These are the activations of a small neural network, seen along a few directions. Each row is one input.
In each table, some parts of the input vary, and every possible input appears once, in random order.
A made-up example of a description, with smaller parts first: one of 2 separate values, together with either a single point or one of 9 places along a line or (one of 6 places along a line, together with one of 8 places around a ring).
Shared parts are said once, and a part with two or three values counts as separate values.
In the rows, 128 means zero.

Other details of the inputs shift rows strongly along two fixed directions, in all tables alike. That doesn't count.

A family of inputs:
row 1: [119 139 120 100 120 144 126 147 138 106 149 129 137 125 122 152]
row 2: [124  52 106 145 116 122 132 118 113 179 122 135 112 130 103 130]
row 3: [126  63  94 153 122 126 112 113 110 168 127 114  97 142  98 133]
row 4: [204 167 160 120 126  85 156  46 159  96 105 154 105 112 102 102]
row 5: [128 154 140 125 131 136 126 159 124 120 119 121 154 127 153 122]
row 6: [126 147 118 110 119 147 111 145 122 106 150 132 139 139 137 145]
row 7: [128 145 125  96 118 142 124 155 137 106 137 118 137 116 124 141]
row 8: [132  60 104 156 115 126 116 116  97 179 122 138 113 144 117 123]
row 9: [147  74 106 151 111 115 107 129 118 163  97  83 116 130 100 107]
row 10: [163 164 160 149 154  83 165  26 150 107 117 167  90 130 123 103]
row 11: [119  69 117 166 130 109 121 125 115 181  94 107 115 131 112 104]
row 12: [103 145 140 128 139 138 134 143 119 132 139 143 146 134 161 131]
row 13: [107 135 125 108 131 147 134 142 134 118 158 142 132 123 128 156]
row 14: [112 153 138 131 140 131 130 155 137 112 119 102 143 122 143 123]
row 15: [115 144 123 119 131 151 119 140 118 118 158 145 133 138 143 150]
row 16: [137 155 135 116 119 140 114 156 126 113 128 114 153 126 145 124]
row 17: [ 90 138 127 134 141 141 131 135 131 112 154 131 129 131 144 142]
row 18: [120 146 143 114 132 132 141 161 139 120 119 118 152 113 138 128]
row 19: [101 142 148 121 138 130 143 154 139 130 124 135 150 113 143 128]
row 20: [135 153 122 107 117 146 109 153 121 106 137 120 138 130 139 134]
row 21: [146  72  94 141 109 121 102 126 114 157 107  89 102 134  93 117]
row 22: [ 95 137 142 118 139 134 149 145 135 132 139 141 145 120 147 138]
row 23: [111 145 115 117 128 143 115 141 135  99 150 113 128 134 128 146]
row 24: [184 171 169 146 145  83 154  41 140 113 102 181 106 128 129  93]
Each input here is: one of 3 separate values, together with one of 8 places around a ring.
- Changing only the place on the ring of 8 turns row 12 into row 5. The same change can be made to row 22. Which row results? => row 18
- Change only the place on the ring of 8 in row 9. List by row number the other rows that result. => row 3, row 10, row 11, row 14, row 17, row 21, row 23
- Change only the choice among 3 separate values in row 4. List by row number the other rows that result. => row 9, row 16

A family of inputs:
row 25: [173 162 137 106 129 119 138  81 130 108 133 169 106 132 120 132]
row 26: [161  97 138 163 133  81 154  52 138 150  95 127  96 128 105  94]
row 27: [ 60 158 142 128 150 153 142 169 135 109 162 120 161 127 175 148]
row 28: [132 225 165  97 152 138 151 107 139  71 158 185 135 128 169 142]
row 29: [199 112 134 136 122  89 137  74 126 153  80 134  96 124  94  95]
row 30: [100 106 123 135 133 145 121 175 100 171 120 126 148 136 152 130]
row 31: [205 121 110 147 117  98 104  62 117 127  96 114  79 147  92  99]
row 32: [111 177 119 109 119 164  98 178 128  76 159  83 159 136 160 143]
row 33: [147  45  91 134  92 131  96 160 105 180 102 105 129 130  89 124]
row 34: [162 170 160 127 143 101 151  91 136 120 101 152 121 123 137 103]
row 35: [103 103 100 114 124 147 114 174 124 139 131  89 125 126 112 147]
row 36: [153 157 149 128 136 102 154  78 159  97 122 123 113 115 118 114]
row 37: [173 153 138 110 119 118 143  74 135 103 143 164 118 131 125 131]
row 38: [125 230 168 100 160 124 156 114 169  55 140 133 127 109 146 132]
row 39: [132 217 155  93 142 131 156 103 171  42 163 136 132 114 142 146]
row 40: [196 105 137 145 114  87 130  74 133 145  83 142 106 120  89  93]
row 41: [101  95 114 132 116 151 108 171 103 156 140 142 148 135 139 140]
row 42: [ 61 157 131 120 143 161 124 171 134 100 171 141 150 126 157 158]
row 43: [129 155 155 153 153 103 150  73 146 110 127 167 112 126 130 116]
row 44: [127 107 105 104 112 150 109 184 111 147 123 103 140 128 122 141]
row 45: [137  40  88 137  94 136  95 150  96 188 118 126 124 138  95 132]
row 46: [105 168 143  98 123 155 130 190 137 101 142 103 176 113 163 139]
row 47: [123 113  97 135 107 150  75 175 112 122 129  84 139 139 123 129]
row 48: [181 105 144 158 123  83 137  69 128 155  80 154 110 126 104  86]
row 49: [183  93 128 148 116  98 143  50 113 156 117 167  99 141 113 110]
row 50: [ 89  92 100 126 119 151 106 163 123 139 150 118 130 130 114 152]
row 51: [106 101 127 132 118 138 126 175 114 160 116 102 162 126 151 120]
row 52: [100  97 124 140 123 144 126 168 105 166 130 121 159 135 157 130]
row 53: [104 225 172 120 174 126 163 102 155  71 151 164 128 124 167 135]
row 54: [ 82 106 121 138 141 135 126 173 122 158 115  93 135 126 136 126]
row 55: [108 221 160 107 165 134 156  98 151  64 167 171 119 126 159 147]
row 56: [ 93  89  99 121 117 151 118 156 121 141 157 105 131 134 124 154]
row 57: [100  96 103 123 116 146 107 173 131 132 134  98 135 122 108 145]
row 58: [172 101 132 155 126  84 135  64 145 138  91 129  90 118  80  98]
row 59: [102  43 106 168 121 116 113 149 115 192  94  96 123 127 104 110]
row 60: [128  98 107 109 101 150 114 176 116 142 132  98 152 127 127 141]
row 61: [ 80  88 107 137 127 149 125 153 114 151 154 115 134 137 140 147]
row 62: [171  99 113 137 129  99 135  51 128 144 117 148  69 138  82 123]
row 63: [ 80 166 149 123 139 156 125 186 125 115 148 147 175 125 174 140]
- Changing only one part turns row 46 into row 29. The same change can be made to row 60. Which row results? => row 44
- What do these inputs look like to the network? => one of 3 separate values, together with either a single point or (one of 2 separate values, together with one of 6 places around a ring)
- Change only the choice among 3 separate values in row 56. List by row number the other rows that result. => row 50, row 62
- Which other rows agree with row 42 in the choice among 3 separate values? List them by row number. => row 33, row 40, row 41, row 43, row 45, row 47, row 48, row 50, row 57, row 58, row 59, row 63

A family of inputs:
row 64: [ 53 165 137 121 151 157 130 168 141  97 168 106 149 124 169 148]
row 65: [165 186 144 108 135 109 138  65 163  65 142 140 102 120 107 124]
row 66: [135  67 116 162 115 113 119 126  96 192  97 132 127 142 125 108]
row 67: [ 85 178 146 107 143 152 123 195 143  93 130  91 163 111 165 131]
row 68: [ 61 155 150  94 146 155 160 190 152 120 160 141 174 103 152 161]
row 69: [104 178 147 103 135 162 121 201 123 107 137 128 176 121 177 133]
row 70: [154 144 127 133 141 104 143  52 148  96 133 143  79 133 102 124]
row 71: [136  64  88 127  92 145  94 158  97 172 127 117 128 138 105 140]
row 72: [204 150 144 116 118 106 137  74 133 108 111 160 119 129 116 111]
row 73: [152  68 101 138 100 112 113 131 120 163  96  80 116 127  90 114]
row 74: [108  59 102 162 120 141 113 152  90 186 126 131 126 143 129 137]
row 75: [120  69 112 171 128 106 123 123 118 180  94  97 117 134 107 104]
row 76: [187 182 149 123 141 102 151  29 141  84 142 197  88 140 119 129]
- What do these inputs look like to the network? => either a single point or (one of 2 separate values, together with one of 6 places around a ring)
- Change only the choice among 2 separate values in row 74. List by row number the other rows that result. => row 64
- Change only the choice among 2 separate values in row 76. List by row number the other rows that result. => row 70

A family of inputs:
row 77: [ 73 210 151  95 147 166 132 171 138  77 181 157 169 126 189 161]
row 78: [ 85  76 101 141 127 143 117 156 117 163 135  96 119 134 114 139]
row 79: [167 140 143 135 129  91 147  78 152 114 106 134 103 114 100 105]
row 80: [106 229 142  94 141 154 110 186 147  55 160 108 173 120 183 144]
row 81: [144 178 151 101 129 122 145 132 147  88 134 136 144 106 143 131]
row 82: [115 100 124 152 136 129 131 107 119 147 132 135 115 138 123 129]
row 83: [150 109 124 124 116 128 129 111 113 144 129 155 119 139 114 131]
row 84: [166 124 139 129 122 115 133 112 122 145 104 149 128 127 122 115]
row 85: [120 108 128 143 137 114 134 124 133 145 105 105 118 126 118 114]
row 86: [142 118 140 142 127 116 133 111 118 153 107 146 128 132 134 106]
row 87: [147 103 113 115 115 127 129 111 126 133 128 134 120 128 106 137]
row 88: [178 163 167 156 149  79 164  29 149 109 103 168  98 129 121  93]
row 89: [105  79 101 129 116 138 114 153 124 150 133 102 120 126 103 141]
row 90: [ 93  56  69 135 100 169  72 212  87 168 136  68 139 147 123 145]
- Changing only one part turns row 78 into row 85. The same change can be made to row 90. Which row results? => row 80
- What do these inputs look like to the network? => one of 2 separate values, together with either a single point or one of 6 places around a ring
- Start at row 88 and move only the place on the ring of 6, one step at a time. The first step leads to row 85. Which rows follow, in order? => row 79, row 81, row 84, row 86
